A small network was trained on made-up records. Each row is its average activation on records with the value named, seen along a few directions.
Values that are neighbours, or in one group, have similar rows; names and order tell nothing.
(in the rows, 500 means zero)
Random noise pushes rows far along 16 fixed directions. That doesn't count. These rows show it; they differ only by the noise:
[532 358 446 432 491 557 329 519 421 544 465 309 447 412 495 561 531 167
 368 647 419 476 517 554 504 493 436]
[586 447 621 466 522 473 587 505 510 497 508 526 570 379 659 382 518 504
 601 505 459 569 564 425 314 508 620]
[581 345 494 458 507 487 491 389 351 483 441 353 543 570 397 481 597 279
 296 487 597 301 449 567 368 550 270]
[517 537 556 734 572 432 459 439 379 299 383 577 309 630 490 387 502 289
 603 437 570 660 498 213 443 511 477]
[655 565 517 460 476 503 464 603 378 449 336 324 482 584 474 606 485 387
 475 396 466 390 573 393 646 569 525]
[590 484 419 281 534 566 516 440 552 566 592 473 512 476 688 635 528 584
 402 528 456 378 438 605 434 398 407]
[627 682 572 525 728 511 420 349 528 116 541 551 451 419 572 541 572 498
 497 415 344 292 350 560 297 520 575]
[452 587 479 491 588 371 551 285 534 458 546 589 633 451 429 371 433 554
 471 365 581 464 346 427 257 573 502]
[609 407 739 473 368 550 623 479 404 397 513 382 678 567 586 552 553 686
 498 422 680 284 748 618 558 482 552]
[507 256 425 498 468 531 402 574 429 515 446 439 635 362 308 361 558 308
 244 589 449 406 411 671 326 642 270]
[603 475 414 645 463 467 489 567 425 530 454 659 463 570 389 306 529 451
 573 559 481 402 468 501 365 523 525]
[753 369 436 459 321 607 515 585 510 445 457 572 354 506 436 622 391 496
 482 547 460 316 433 599 743 503 403]
[516 448 534 407 634 460 616 503 465 437 588 509 600 412 948 414 493 584
 520 494 511 609 638 371  81 392 555]
[637 372 666 512 277 536 641 420 609 550 548 320 521 367 336 522 325 457
 591 555 614 127 551 700 823 488 653]
[712 450 717 459 381 542 485 402 525 572 617 705 445 511 461 444 426 356
 489 571 393 511 474 450 377 778 455]
[432 382 643 572 430 461 413 525 471 192 560 523 609 359 397 531 236 510
 551 498 559 565 584 346 417 629 774]
[590 594 123 403 375 362 532 517 456 503 389 461 424 501 580 696 149 567
 522 371 603 492 500 377 727 341 631]
[488 639 346 499 412 387 375 419 463 561 394 304 459 531 394 697 422 385
 385 424 536 549 527 557 756 477 555]


U, 20 values:
u7: [421 696 448 476 620 362 464 379 632 560 505 420 463 476 312 611 518 481
 555 444 409 567 297 487 579 537 654]
u14: [481 446 484 549 543 470 405 630 520 549 481 472 384 594 385 624 610 394
 368 607 365 663 412 539 430 580 419]
u1: [542 727 536 497 493 503 453 143 426 466 664 599 518 463 601 377 406 334
 523 483 567 248 614 658 455 570 538]
u2: [574 353 554 438 564 507 535 598 439 351 533 518 518 641 207 619 491 571
 471 483 519 310 300 365 319 653 505]
u8: [479 385 401 324 539 471 540 427 370 438 476 494 674 411 446 435 376 456
 558 446 640 383 461 381 391 516 559]
u18: [430 470 744 518 476 529 467 323 542 472 578 462 583 439 202 493 594 418
 449 497 528 424 399 590 514 686 485]
u6: [490 390 520 491 432 651 337 612 428 524 506 624 538 498 382 389 471 392
 502 612 438 483 511 472 537 629 409]
u12: [388 505 415 403 563 466 372 531 300 357 376 410 530 572 409 594 341 267
 386 389 528 583 505 197 461 677 449]
u11: [499 426 511 659 490 429 581 432 338 385 463 402 480 549 432 396 531 365
 499 510 646 281 582 563 421 425 547]
u10: [450 296 452 595 453 545 526 604 502 492 636 666 385 430 604 409 385 467
 548 697 497 524 552 534 330 438 516]
u13: [407 571 349 577 637 401 602 401 450 496 434 398 456 514 606 374 620 438
 582 475 614 407 525 547 389 252 540]
u19: [593 570 548 642 494 457 570 355 449 477 427 655 478 541 319 260 519 392
 587 390 548 439 388 427 520 633 392]
u16: [275 533 329 625 489 477 400 520 621 567 584 517 457 341 501 481 472 495
 538 645 458 648 517 688 589 352 622]
u3: [689 435 645 473 392 504 631 488 456 579 452 506 431 606 528 536 578 510
 611 512 548 478 562 478 606 468 533]
u9: [417 473 543 502 444 466 441 467 488 668 648 435 430 778 300 623 375 345
 373 605 547 419 518 445 443 641 487]
u4: [587 523 410 429 408 464 414 379 494 456 588 635 601 386 491 483 304 433
 319 511 436 407 497 721 380 693 435]
u17: [622 372 611 455 541 488 613 471 519 506 542 643 433 467 657 416 577 446
 520 573 405 591 502 562 240 545 428]
u20: [409 374 393 387 539 604 448 438 426 446 499 557 545 473 415 461 463 479
 555 537 592 316 405 403 546 374 434]
u15: [372 385 682 740 465 591 430 513 485 411 442 471 535 354 408 269 618 372
 376 557 511 571 593 669 547 600 309]
u5: [548 424 526 410 522 524 383 498 469 334 555 683 458 481 477 614 571 462
 436 528 349 720 405 416 313 648 470]
A value of U combines one of 5 hidden first parts with one of 4 second parts; all combinations occur once.
u14 and u3 share the first part; u14 and u19 share the second. Which value has the first part of u19 and the second part of u3? -> u2
u6 and u4 share the first part; u6 and u9 share the second. Which value has the first part of u9 and the second part of u4? -> u17
u10 and u13 share the first part; u10 and u5 share the second. Which value has the first part of u5 and the second part of u13? -> u16

C, 9 values:
c1: [499 304 429 430 471 534 331 618 478 100 335 614 577 443 280 761 568 689
 288 387 446 786 305 573 602 630 304]
c9: [389 383 595 732 462 521 548 367 626 345 738 673 433 565 377 479 443 639
 515 639 655 396 373 603 363 407 480]
c7: [415 515 498 804 539 420 639 467 577 367 397 517 405 361 522 309 701 562
 685 481 532 606 520 696 601 269 584]
c5: [503 655  43 499 476 362 491 487 403 584 578 455 523 552 715 533 125 489
 140 446 580 236 542 580 322 476 309]
c2: [692 527 405 448 449 395 776 695 482 588 392 505 632 594 400 417 563 760
 659 388 497 188 495 555 391 471 733]
c4: [458 607 573 701 449 460 359 500 271 418 389 417 481 796 458 529 445 338
 348 387 647 518 760 410 623 667 317]
c8: [643 673 453 532 521 389 579 267 413 459 496 488 373 448 660 394 346 243
 383 350 505 451 558 531 443 604 372]
c3: [519 211 592 651 491 474 610 359 453 281 572 732 276 643 452 452 376 409
 526 544 714 591 353 214 290 473 302]
c6: [520 419 578 433 771 328 642 502 708 534 416 345 441 355 386 490 769 412
 626 552 320 742 177 479 235 458 687]
C is arranged as 3 separate groups.
List the group mates of c4, in the order listed. -> c1, c6
List the group mates of c8, in the order listed. -> c7, c2

F, 14 values:
f11: [338 455 492 613 437 493 522 723 673 648 483 361 540 431 430 491 474 569
 367 534 428 636 557 677 656 543 414]
f14: [557 540 560 610 501 413 679 540 454 465 384 371 527 558 520 440 599 520
 416 350 552 490 582 606 514 558 367]
f5: [605 390 308 375 430 472 291 624 370 453 424 479 422 486 453 726 482 382
 489 639 351 611 528 551 519 448 717]
f10: [554 591 654 480 419 564 624 250 571 570 649 688 528 596 549 398 398 654
 615 428 680 305 509 509 631 520 445]
f12: [296 806 420 720 569 257 568 225 572 711 636 369 466 619 504 414 509 418
 461 479 649 533 582 636 365 434 613]
f1: [412 528 490 471 506 528 496 409 477 762 562 428 508 640 459 449 505 403
 436 533 610 404 482 391 469 500 357]
f6: [405 428 610 637 416 631 454 696 554 511 529 575 618 457 424 350 458 602
 410 529 501 537 567 537 600 654 312]
f9: [418 482 246 464 592 410 445 556 431 642 520 289 542 484 552 532 529 395
 253 603 451 377 518 668 239 385 450]
f8: [468 505 476 569 556 547 467 593 684 447 548 503 357 408 467 557 512 489
 497 618 323 506 401 651 545 465 492]
f7: [437 575 542 571 549 387 417 374 458 525 464 374 578 392 464 418 534 302
 422 457 480 600 535 501 404 574 524]
f13: [541 404 409 540 420 379 619 321 412 421 506 465 456 660 367 581 466 444
 366 444 722 292 438 631 447 499 373]
f4: [409 588 632 243 549 437 440 411 361 501 521 295 893 448 564 555 344 513
 378 317 598 506 676 260 351 719 618]
f3: [567 582 562 479 394 547 577 441 539 728 485 476 468 428 591 391 453 427
 588 491 504 440 567 482 711 480 496]
f2: [641 603 504 554 419 479 552 703 414 502 483 617 520 718 634 529 460 731
 596 465 501 461 696 457 461 524 642]
F is arranged as a line.
Going along F from f12 by way of its neighbour f14, in what order are f5, f8, f3, f2 met? -> f8, f5, f2, f3
Which values are neighbours of f6? Give them in the order they are listed. -> f7, f4
How many steps from neighbour to neighbour lead from f9 to f11, at the fewest? -> 9
